A small network was trained on invented records. Each row is its activation on one of them, seen along a few directions.
After each row come some of the record's fields: RAFO, SERAB, TANA, TUPI, LEP.
Not every record has every field; a missing one is written missing.
Other fields move the rows too, some of them a lot.
In the rows, zero is written as 500.
Random noise pushes rows far along 4 fixed directions. That doesn't count. These rows show it; they differ only by the noise:
[552 526 552 705 540 481 645 471 717 613 601 473 614 614 606 571 452]
[452 617 355 579 555 536 516 516 560 422 518 488 552 642 522 671 550]
[498 481 512 588 482 523 610 518 583 559 556 515 561 569 619 566 475]
[402 711 225 508 542 500 444 461 484 326 370 385 508 599 320 602 659]
[416 669 508 674 494 256 700 604 713 289 671 417 659 565 546 576 508]
[443 522 489 569 475 475 618 592 566 433 607 535 574 575 644 617 483]

[411 481 675 466 342 235 673 580 541 374 544 416 542 359 482 275 478]
RAFO: vib / SERAB: ditar / TANA: tad / TUPI: pubi / LEP: takal
[511 469 679 440 404 241 622 597 529 373 520 370 490 219 412 287 422]
RAFO: vib / SERAB: ditar / TANA: tad / TUPI: lerar / LEP: lano
[478 580 259 635 648 566 464 626 441 474 696 549 568 610 532 840 442]
RAFO: far / SERAB: missing / TANA: mov / TUPI: lerar / LEP: mazi
[547 677 543 638 665 503 441 408 745 431 559 518 564 722 515 607 518]
RAFO: vib / SERAB: vili / TANA: tad / TUPI: pubi / LEP: takal
[532 523 582 443 506 558 478 478 641 406 409 510 460 540 520 481 574]
RAFO: vib / SERAB: ralon / TANA: tad / TUPI: dozo / LEP: mazi
[562 527 677 630 571 541 527 411 739 556 594 601 567 691 693 550 504]
RAFO: vib / SERAB: vili / TANA: tinor / TUPI: dozo / LEP: mazi
[588 580 449 569 576 375 443 363 497 610 415 300 503 397 177 337 520]
RAFO: far / SERAB: missing / TANA: tinor / TUPI: lerar / LEP: takal
[662 638 612 702 721 392 438 345 740 592 592 416 590 577 359 473 454]
RAFO: vib / SERAB: ralon / TANA: tinor / TUPI: missing / LEP: takal
[388 670 256 587 474 373 542 438 460 420 430 348 570 556 323 509 607]
RAFO: far / SERAB: missing / TANA: mov / TUPI: pubi / LEP: lano
[525 559 343 529 557 477 484 504 417 509 492 410 510 470 350 563 509]
RAFO: far / SERAB: missing / TANA: mov / TUPI: pubi / LEP: mazi
[520 460 513 520 411 441 589 451 536 589 403 385 499 424 435 356 519]
RAFO: far / SERAB: missing / TANA: tad / TUPI: dozo / LEP: lano
[395 563 413 573 477 451 590 627 544 372 619 539 566 549 614 651 516]
RAFO: far / SERAB: missing / TANA: tinor / TUPI: lerar / LEP: missing
[351 436 507 323 391 447 448 588 161 380 578 633 456 465 566 475 468]
RAFO: vib / SERAB: ditar / TANA: mov / TUPI: pubi / LEP: mazi
[560 457 588 534 541 396 462 522 465 586 601 461 520 362 366 413 393]
RAFO: vib / SERAB: ralon / TANA: mov / TUPI: lerar / LEP: takal
[407 656 340 530 508 420 558 643 572 230 527 444 529 508 510 675 547]
RAFO: far / SERAB: missing / TANA: tad / TUPI: lerar / LEP: lano
[547 507 628 531 492 526 501 356 632 577 430 498 504 559 495 390 541]
RAFO: vib / SERAB: vili / TANA: tad / TUPI: dozo / LEP: takal
[514 477 648 589 545 634 532 444 650 566 618 698 547 768 818 631 470]
RAFO: vib / SERAB: ditar / TANA: missing / TUPI: pubi / LEP: mazi
[541 550 462 585 646 562 431 533 553 503 613 535 519 613 527 682 443]
RAFO: vib / SERAB: ditar / TANA: mov / TUPI: lerar / LEP: mazi
[482 691 536 594 549 378 470 347 672 410 469 429 556 596 362 419 598]
RAFO: vib / SERAB: vili / TANA: missing / TUPI: dozo / LEP: takal
[534 507 470 599 581 554 482 482 519 584 609 592 535 606 616 630 451]
RAFO: far / SERAB: missing / TANA: tinor / TUPI: lerar / LEP: lano
[473 563 562 447 536 424 475 606 561 270 565 534 503 513 558 546 497]
RAFO: vib / SERAB: ralon / TANA: tinor / TUPI: missing / LEP: missing
[427 401 613 458 334 416 591 488 407 529 510 513 511 400 556 336 472]
RAFO: vib / SERAB: vili / TANA: mov / TUPI: lerar / LEP: takal
[559 299 814 417 316 518 669 419 610 645 371 495 452 387 636 213 499]
RAFO: vib / SERAB: ditar / TANA: tad / TUPI: pubi / LEP: mazi
[627 586 503 539 650 531 298 240 529 661 357 402 461 552 224 366 544]
RAFO: vib / SERAB: vili / TANA: tinor / TUPI: dozo / LEP: takal
[466 463 589 353 426 525 382 335 370 552 346 554 421 491 453 276 572]
RAFO: vib / SERAB: vili / TANA: tinor / TUPI: pubi / LEP: takal
[592 423 382 443 597 697 372 510 356 639 457 533 432 487 450 612 461]
RAFO: far / SERAB: missing / TANA: missing / TUPI: missing / LEP: takal
[396 509 663 442 361 380 597 480 557 378 468 517 512 521 582 331 549]
RAFO: vib / SERAB: ditar / TANA: tad / TUPI: pubi / LEP: takal
[570 421 495 451 469 516 478 420 403 659 387 419 456 384 335 345 514]
RAFO: far / SERAB: missing / TANA: missing / TUPI: dozo / LEP: takal
[558 592 595 541 555 438 468 370 655 468 458 458 506 560 420 401 554]
RAFO: vib / SERAB: vili / TANA: tinor / TUPI: dozo / LEP: mazi
[513 521 743 524 454 393 604 488 728 392 536 509 529 531 593 394 531]
RAFO: vib / SERAB: ditar / TANA: tad / TUPI: dozo / LEP: mazi
[532 588 499 589 569 589 545 471 754 442 469 514 528 667 641 647 516]
RAFO: vib / SERAB: vili / TANA: tad / TUPI: pubi / LEP: lano
[481 383 595 608 373 409 662 478 458 683 624 529 575 446 615 409 408]
RAFO: far / SERAB: missing / TANA: mov / TUPI: lerar / LEP: missing
[548 451 411 424 530 580 475 587 431 494 433 429 438 385 416 548 473]
RAFO: far / SERAB: missing / TANA: tad / TUPI: lerar / LEP: takal
[560 431 551 324 499 601 445 517 456 455 341 465 387 391 429 436 538]
RAFO: vib / SERAB: vili / TANA: tad / TUPI: pubi / LEP: mazi
[423 691 292 465 495 408 413 295 416 438 255 317 481 540 178 337 712]
RAFO: far / SERAB: missing / TANA: tinor / TUPI: pubi / LEP: mazi
[405 540 443 340 554 590 380 731 449 173 566 652 442 537 642 732 539]
RAFO: vib / SERAB: ralon / TANA: tinor / TUPI: lerar / LEP: mazi
[483 399 594 453 425 620 588 531 562 537 457 558 478 536 676 511 509]
RAFO: vib / SERAB: ditar / TANA: tad / TUPI: pubi / LEP: mazi
[406 371 396 268 330 588 514 653 280 391 363 530 373 326 564 499 524]
RAFO: far / SERAB: missing / TANA: tad / TUPI: lerar / LEP: lano
[533 320 601 426 414 520 636 651 444 544 546 521 483 369 624 482 419]
RAFO: far / SERAB: missing / TANA: tad / TUPI: pubi / LEP: mazi
[532 300 606 402 357 594 561 460 435 693 378 504 438 396 539 322 490]
RAFO: far / SERAB: missing / TANA: tad / TUPI: dozo / LEP: takal
[628 487 505 557 523 557 561 390 647 655 347 352 481 470 392 419 541]
RAFO: far / SERAB: missing / TANA: tad / TUPI: dozo / LEP: mazi
[535 465 658 558 430 377 636 484 676 507 500 438 536 394 568 371 459]
RAFO: vib / SERAB: ralon / TANA: tinor / TUPI: lerar / LEP: lano

Here are new rows. What are their fields?
[593 369 534 452 521 812 373 314 494 800 314 571 396 549 505 453 520]
RAFO: vib / SERAB: ditar / TANA: tad / TUPI: lerar / LEP: takal
[549 473 408 549 491 634 499 335 544 741 306 404 478 554 401 428 566]
RAFO: far / SERAB: missing / TANA: tad / TUPI: pubi / LEP: takal
[475 468 510 637 417 357 703 614 598 530 629 439 599 407 553 509 435]
RAFO: far / SERAB: missing / TANA: mov / TUPI: lerar / LEP: lano
[460 669 353 745 564 409 547 385 619 583 556 404 633 678 403 561 543]
RAFO: far / SERAB: missing / TANA: mov / TUPI: pubi / LEP: takal
[631 409 659 464 548 500 440 494 528 584 506 511 448 365 499 414 394]
RAFO: vib / SERAB: ralon / TANA: tinor / TUPI: lerar / LEP: lano
[523 660 413 599 546 321 559 485 638 396 464 313 550 431 313 463 555]
RAFO: far / SERAB: missing / TANA: tinor / TUPI: lerar / LEP: lano
[505 635 455 513 621 396 300 386 383 467 536 473 489 513 251 447 497]
RAFO: vib / SERAB: ditar / TANA: mov / TUPI: lerar / LEP: takal
[524 506 557 570 391 322 705 512 675 485 434 316 529 329 438 345 499]
RAFO: far / SERAB: missing / TANA: tad / TUPI: lerar / LEP: lano
[459 551 472 507 529 456 466 511 429 443 598 582 523 564 529 551 509]
RAFO: far / SERAB: missing / TANA: tinor / TUPI: dozo / LEP: takal
[571 497 588 622 588 464 481 423 547 659 623 528 558 533 503 475 425]
RAFO: far / SERAB: missing / TANA: tinor / TUPI: lerar / LEP: takal
[566 420 682 513 469 480 568 519 623 529 546 556 501 431 641 457 428]
RAFO: vib / SERAB: ralon / TANA: tinor / TUPI: lerar / LEP: lano
[372 428 475 444 342 453 600 535 308 497 538 570 516 488 606 455 509]
RAFO: far / SERAB: missing / TANA: mov / TUPI: pubi / LEP: mazi
[571 259 751 492 377 477 691 608 523 660 624 564 520 393 723 403 367]
RAFO: far / SERAB: missing / TANA: tad / TUPI: dozo / LEP: mazi
[395 582 481 331 499 492 411 648 459 160 474 533 441 441 477 567 566]
RAFO: vib / SERAB: vili / TANA: tad / TUPI: lerar / LEP: takal
[479 507 473 443 479 552 484 455 493 475 410 533 470 534 556 501 534]
RAFO: vib / SERAB: ralon / TANA: tinor / TUPI: pubi / LEP: lano
[425 617 632 564 505 283 608 648 661 202 696 501 584 493 595 556 479]
RAFO: vib / SERAB: ditar / TANA: tad / TUPI: lerar / LEP: mazi
[590 483 472 474 503 502 558 525 588 506 359 318 466 400 361 439 539]
RAFO: far / SERAB: missing / TANA: tad / TUPI: dozo / LEP: mazi
[476 463 378 455 550 774 454 575 468 499 493 647 468 685 716 768 507]
RAFO: far / SERAB: missing / TANA: tad / TUPI: pubi / LEP: takal
[367 353 585 459 223 431 743 532 469 547 472 543 526 441 714 334 528]
RAFO: far / SERAB: missing / TANA: tinor / TUPI: pubi / LEP: lano
[490 466 376 413 393 476 562 494 408 510 304 345 433 349 363 388 535]
RAFO: far / SERAB: missing / TANA: tad / TUPI: pubi / LEP: lano
[437 457 355 357 382 575 492 450 325 516 292 489 418 445 467 425 597]
RAFO: far / SERAB: missing / TANA: tinor / TUPI: pubi / LEP: lano
